These are the activations of a small neural network, seen along a few directions. Each row is one input.
In each table, some parts of the input vary, and every possible input appears once, in random order.
Descriptions start from the smaller parts, as in this example, which fits no table here: values(2) and (point or ring(9) or (line(4) and ring(5))).
Shared parts are said once, and a part with two or three values counts as separate values.

Other details of the inputs shift rows strongly along two fixed directions, in all tables alike. That doesn't count.

Rows:
r1: [  2   5   1   8  -6  -4  -6 -14  16  15  -7   7  -5   5]
r2: [ 11  14 -12  -3 -11 -24  -4  -3  -4   3  -3   3  -3  -4]
r3: [ -4   6   6   4  -2  -3 -12 -13  21   5  -6  14  13   2]
r4: [  8  -3   6 -12   9 -15  -8   5   6  16 -15   4   5 -13]
r5: [  2   1   3   5  -4  -3   0 -19  16  11 -14   3  13   6]
r6: [ 12  15  22  -4  -6  -7   4 -14 -11   4   9   6  -9  -3]
r7: [ -2  39  -9  -2  29   5 -20 -18 -11  28  12 -20  11 -10]
r8: [  0  13  19 -13  -8  -7  -3  -8   2  11  -1  -1  -9   5]
r9: [-15 -43 -16  26   7  66  24 109 -44   4  19  15  45  65]
r10: [ 19   7 -11  -2  -7 -14  -5 -17  -7  -4   7  15  -5   2]
r11: [  1  12   5   9  -7  -4  -7 -10  11  13 -14   5  -4   1]
r12: [  2   2  15  -6 -10 -14   9 -20  -4  11   7  -1  -3   7]
r13: [  8  13  -9  -2  -9 -23  -6  -8  -8  -2  -6   6  -5   3]
r14: [  2   7  16  -5  -5 -15   6 -14   0  10  10   3 -10   6]
r15: [  1 -12   7 -12  10 -12 -18  -4   8   8  -6  15   8  -5]
r16: [ -2  30  -8   0  32   5 -23 -26  -8  22  16 -17   9   3]
r17: [  0  -6  11 -11   9 -12 -19   0   3   7 -13  13   9  -9]
r18: [-14  -9  -3  21  -2  66  41 116 -39   4  27   0  35  68]
r19: [  4  13  -7 -14 -10 -15 -18   0   8  -4  -5   7  15  -5]
r20: [ 14   8   4  17  -3  -4   1 -20   4   8   3  15  -4  -3]
r21: [ -5   1  18 -17  -9  -4  -4 -17   8   5   4   4  14   6]
r22: [  3  14   6  16  -5 -12   0 -11   3  10 -10   7  -4  -2]
r23: [  7 -19   2  -8   1 -10  -9 -11   0  19 -10   5  -3  -1]
r24: [  1  14   7   5   0  -6  -4  -9  15   7 -18   5   7   1]
r25: [-53 -59 -25  -3  38  41  27   2  31 -99  -1 -64 -54 -68]
r26: [ 19 -17   5   1   3 -10  -2 -17 -12  12   0  12  -3  -9]
r27: [ -46  -31  -11    3   17   48   42   -2   17 -103   22  -71  -62  -77]
r28: [  4  15   5   4  -3  -6  -2  -4  19  13 -14   2   9  -6]
r29: [ 10  14 -10 -13  -7 -17  -8   0   7   0 -10   1   9  -1]
r30: [  7 -13   3  -8   6 -12 -12  -5   4  18  -7   9 -10  -1]
r31: [ 14   2   3  17  -8  -2   4 -26   0   9   0  11   2  -3]
r32: [ -53  -43  -44   -2   16   41   24   -3   29 -109    8  -67  -61  -56]
r33: [  7 -17   4 -11   7 -12  -6 -10   4  14 -14   5   8  -1]
r34: [ -5   7  20 -17  -4  -6  -7 -11  12   3   7   8   8   6]
r35: [ -51  -47  -44    5   13   35   35  -11   17 -111    8  -69  -55  -59]
r36: [ -3  15  21 -17  -7  -8  -7  -2  10   6   4   2  11  -5]
r37: [ 13   2  17  -5 -10  -5   8 -24  -9   7  13   4  -3   1]
r38: [  4   7   2  16  -4 -12   1 -16   9  11  -3   9  -5   2]
r39: [-11 -32 -16  31   8  63  25 118 -50  10  14  10  21  63]
r40: [-15 -18 -18  43   4  70  36 105 -28   3  18  11  37  74]
r41: [ -2 -10 -17  54  -4  71  41 108 -47   4  28  13  28  54]
r42: [  0   8  18 -17  -1  -9   2 -12  11   7   3   2   2  10]
r43: [ -7 -13 -34  28 -11  60  27 118 -45   0  22   5  28  68]
r44: [  1   0  14 -13 -12  -5   1 -18   3  14   3  -3  -3   9]
r45: [  6  -5   9 -11  12 -14 -10   0   2  11 -18   7   3  -5]
r46: [  1   2  17 -17  -6  -7   5 -18   7   9  -1  -3   8  10]
r47: [  7  11 -10  -9 -11 -15 -14  -6   0   1 -10   4  -5   6]
r48: [  9 -18   3   0   3 -19  -2 -12  -8  16  -6   6  -3  -4]
r49: [  8   6 -11 -13  -3 -16  -9 -10   9  -3  -6   7   6  10]
r50: [ -1  24  -8   0  27   7 -21 -32 -12  23  13 -22  16   3]
r51: [ -4   1   5   4  -7  -1  -9 -19  17   7  -9   9  19   2]
r52: [ 19 -11   6   1   8 -12  -5 -11  -8  11   3  16  -9  -9]
r53: [ 20  -3   6   0   5 -13  -4  -2 -10  15  -1  11  -6 -21]
r54: [  3  -4   8 -12   6 -13 -17   6   7  12 -10  10  11 -16]
r55: [ -4  13  10   5  -3  -4 -13  -9  15   3 -13  11  13  -3]
r56: [  8  -5   7   1   7 -21  -6  -2  -9  13 -10   8  -9  -9]
r57: [  2  12  -5 -13  -7 -14 -20  -5   4  -9  -9  10  13   2]
r58: [  3  14   2   8  -9  -5  -5  -5  15  18 -10   2  -2  -7]
r59: [  2   5  -8 -13  -6 -14 -19  -9  10  -7  -1  13  12   7]
r60: [ 21  15 -10  -2 -11 -15  -4  -7  -9  -1   3   9  -2 -10]
r61: [  2  -1  -9 -14 -11 -12 -15 -15   6  -5  -5   8  19   7]
r62: [-52 -52 -27  -1  27  42  25  11  26 -91  -1 -70 -63 -79]
r63: [  0  14  21 -16  -2  -9   1  -7   5   6  -5  -1   2   5]
r64: [  9   6 -12  -2  -8 -23  -5 -12  -3   0   1   9  -5   7]
r65: [  4   1   1  16  -9 -10   4 -21   5  13  -6   5   2   2]
r66: [-60 -41 -15  -6  18  48  34  -5  31 -99  17 -72 -65 -57]
r67: [ 13  14   8  17  -4  -4   0 -16  -2   6  -4  13  -4  -8]
r68: [  4  16  17  -6  -9 -17   6  -4  -2  13   6  -3  -7  -5]
r69: [ -2  15   7   4  -6  -4 -11  -3  19   8  -9   8  16 -10]
r70: [ 10  -4   5   0   4 -22  -4   3  -5  18  -7   5  -7 -16]
r71: [  5  15   3  15  -7 -13   2  -6   7  15  -7   4  -2 -10]
r72: [  8   0 -12 -13  -8 -14  -6 -16   5  -1 -10   3  13  10]
r73: [ 13   8  18  -5  -5  -7   5 -18  -5   6  16   8  -9   1]
r74: [ -6  13  23 -16  -5  -7  -9  -7   6   1   0   5   9   2]
r75: [  9 -12   4   0   8 -21  -5  -7  -4  15  -3  10 -10  -4]
r76: [  1  14  20  -5  -6 -16   4 -10  -6   8   3   0  -9   2]
r77: [ 18  13  -7  -1  -8 -14  -6 -12 -13  -6   0  12  -4  -3]
r78: [  7  13  -7 -12  -4 -16 -10  -6   3  -5 -14   4   7   6]
r79: [  2   0   1   8 -11  -2  -3 -20  13  16 -10   3   2   5]
r80: [  1 -30 -13  39  10  64  32 112 -62   2  24  17  21  55]
r81: [  2  14  16 -14 -11  -8  -1  -3   6  16   3  -4  -7  -2]
r82: [ -4  37  -6  -1  31   6 -23 -23 -14  22   8 -18   9  -2]
r83: [  8  -1 -14 -10 -15 -12  -9 -16   2   4  -6   3   1  10]
r84: [ 19   1 -11  -2 -12 -12  -2 -22 -11  -3   4  11   2   2]
Each input here is: line(4) and (point or (values(4) and line(5))).
Changing only the line(4) part turns r20 into r31. The same change can be made to r73. Which row results?
> r37
Changing only the line(4) part turns r68 into r76. The same change can be made to r43. Which row results?
> r47
Changing only the line(4) part turns r61 into r19. The same change can be made to r44. Which row results?
> r81
Change only the line(4) part in r50. List by row number the other rows that result.
> r7, r16, r82
Change only the values(4) part in r3. List by row number the other rows that result.
> r15, r34, r59
Start at r21 and move only the line(4) part, one step at a time. The first step leads to r34. Which rows follow, in order?
> r74, r36
Change only the values(4) part in r47. List by row number the other rows that result.
> r8, r11, r39

Rows:
r85: [ 16  -6  12  20  -6  22  17  60 -42  42  18  30  26  60]
r86: [ -4   0  12 -18   1 -13 -13 -22  19   3 -10   0   6  -8]
r87: [  9   9   9  -2  -8 -19  -1 -20   8   4  -6   2 -11 -18]
r88: [ 20   1  -5  17 -10  17  12  62 -46  35  17  28  30  59]
r89: [  5  11   6  -6  -8 -18  -7 -19  13  -2  -8   5  -5 -14]
r90: [  9  -2  -7   7   0  21  -2  68 -34  34   8  27  46  61]
r91: [  4   5  10 -11  -9 -16  -4 -26  12  -3  -2   4  -5  -7]
r92: [  3   7  -4 -17  -1 -20 -15 -20   9   0  -8  -2  -3  -9]
r93: [  0  -1  -1  -8   4 -14 -17 -23  19   4 -16   4   7 -12]
r94: [ -2   6   8 -12   2 -15 -16 -15  20   4 -15   2   5 -16]
r95: [  9   7  -2 -12  -4 -20 -11 -23   3  -4  -3   3  -6 -11]
r96: [ 13  -1   6  -7   5 -21  -6 -22  -6   8   0   2 -17 -18]
r97: [  1   4  -5  -6  -3 -16 -13 -24  17   2 -14   2   0  -7]
r98: [ 15  -1   7  18 -15  21  19  59 -38  36  18  29  31  64]
r99: [ -56  -60  -32   20   30   58   43    5   18 -111   11  -73  -68  -74]
r100: [  0  11   4 -10  -5 -18 -11 -16  18   2 -13   0  -2 -12]
r101: [  7   4  -2  -1  -6 -17  -9 -27  12  -2  -9   7  -3 -10]
r102: [-67  -4 -39  43  44 120  47  75 -30 -67  53 -78  -5  11]
r103: [ 11   1   0   2  -6 -17  -3 -28   7   4  -7   4  -8 -14]
r104: [ -2   5   8 -16  -6 -16  -9 -23  17   1  -8  -1  -1  -4]
r105: [ 10   3  14   0   1 -18  -2 -19   4  10  -5   4 -17 -22]
Describe the family of inputs behind these rows.
> point or (values(4) and line(5))

Rows:
r106: [ 0 -6  0 13 -6 16 14 18 -9 -4  9  4  0 14]
r107: [  5  -1  -7  -5   0 -13  -3 -21   6  -7  -5  -6 -11 -18]
r108: [  0  -4  -5  16  -3  13  11  22 -13  -3   7   4  -2  10]
r109: [-6 -6 -1  2 -3 11 11 23 -8 -6  5 -1  3 18]
r110: [  2  -2   8 -10   1 -11   0 -22   7  -9  -1  -4 -13 -15]
r111: [ -4  -3   6 -12  -3 -11  -4 -19  12  -6  -5  -7 -10 -14]
r112: [ -1  -1  -3  -9   3 -13  -8 -21   9 -12  -7  -3  -6 -14]
r113: [ -2 -11  -7  11   6  15   6  24  -8   3  -2   0   5   9]
r114: [  1  -5  -4  -9   4 -11  -8 -19   7  -3  -6  -6 -11 -19]
r115: [ -1   1   3  -8  -7 -13   1 -21  12  -9  -4  -7  -9 -14]
r116: [ -4   0   3 -11   1 -10  -8 -15  18  -8  -7  -4  -6 -17]
r117: [  1   0  -5  -6  -2 -13  -5 -22   9 -12  -5  -3  -4 -17]
r118: [  1  -5   9 -10   0  -9  -3 -21   8  -5  -1  -5 -12 -18]
r119: [-3 -1 -7 10 -8 15  8 23 -3 -8  4  4  5 15]
r120: [ -3  -4  -1  -8   5 -11 -10 -19  13  -7  -7  -2  -5 -18]
r121: [-5 -6 -5  0 -3 14  4 26 -6 -5  3  1  8 12]
r122: [ -3  -8   0  12   5  14   9  26 -10   2   1   2   3   5]
r123: [ 41  48  18   0 -11 -30 -32  -1 -25  90   0  51  56  63]
r124: [ -2  14  -4  -2  12  -3 -10 -27   6   0   1 -17  -7 -16]
r125: [ -3   2   3  -2  -9 -11   0 -23  15  -9  -5  -4 -13 -12]
r126: [ -3 -11   4   5   3  16  10  23  -7   1   8   2   3  11]
r127: [  1  -2   4  -8   3 -12  -6 -17   4  -4  -3  -5 -14 -22]
r128: [ -5 -11  -8   3   1  13   1  23 -10  -4   3   2   9  12]
r129: [ -3  -6 -11  13  -4  14   6  19  -7  -7   4   5   7  15]
r130: [-8 -9  3  8 -1 15 11 24 -2  0 -1 -1  6 13]
r131: [  4  -1   6  -6  -4 -11   3 -23   8  -8   0  -4 -11 -17]
r132: [  0  -2   5  -6   6 -12  -5 -16   8  -3  -4  -3 -13 -22]
r133: [-9 13 -5  6  5 22  3 19 -7  0 10 -8 13 16]
r134: [ -6 -10  -5  10   4  15   4  23  -5  -2  -2   3  12  10]
r135: [ -6  -3   7 -10   0 -12  -4 -18  16  -4  -6  -6  -9 -15]
r136: [ -5  15   7  -5   8   0  -3 -29   7  -1   6 -14  -7 -16]
r137: [  0  -6  -3   6   3  10   9  25 -16  -4   6   2  -1  11]
r138: [ -5  11  -3  12  10  20   5  18 -16   5  14  -8   6  11]
r139: [-11  17   4  -7   5  -3  -4 -27  11  -2   2 -15  -6 -12]
r140: [-2 -3 -8  4 -7 12  9 24 -6 -8  5  1  8 13]
r141: [ -2 -11  -9   7   7  13   4  25  -8   2   3   1   4  10]
r142: [ -3 -11   5  10   2  18  12  22  -6   1   3   2   5   9]
r143: [  1  -8 -11   5   4  11   6  22 -13  -3   3   1   2  14]
r144: [  3   0  -7   1  -2 -11  -4 -23   9  -6  -6  -3 -14 -16]
r145: [  4   1   1  -4  -1 -14  -1 -19   4  -8  -2  -4 -13 -21]
r146: [ 44  39  30 -16 -19 -57 -37 -31   4  80 -22  53  36  27]
r147: [-3 -3 -5  0 -2 12  6 25 -7 -9  3  2  6 16]
Changing only one part turns r110 into r143. The same change can be made to r142. Which row results?
> r113
Changing only one part turns r111 into r127. The same change can be made to r135. Which row results?
> r132
Describe the family of inputs behind these rows.
> ring(6) and (point or line(6))
Start at r124 and move only the ring(6) part, one step at a time. The first step leads to r123. Which rows follow, in order?
> r133, r139, r136, r138
Change only the line(6) part in r134. List by row number the other rows that result.
> r112, r117, r120, r128, r129
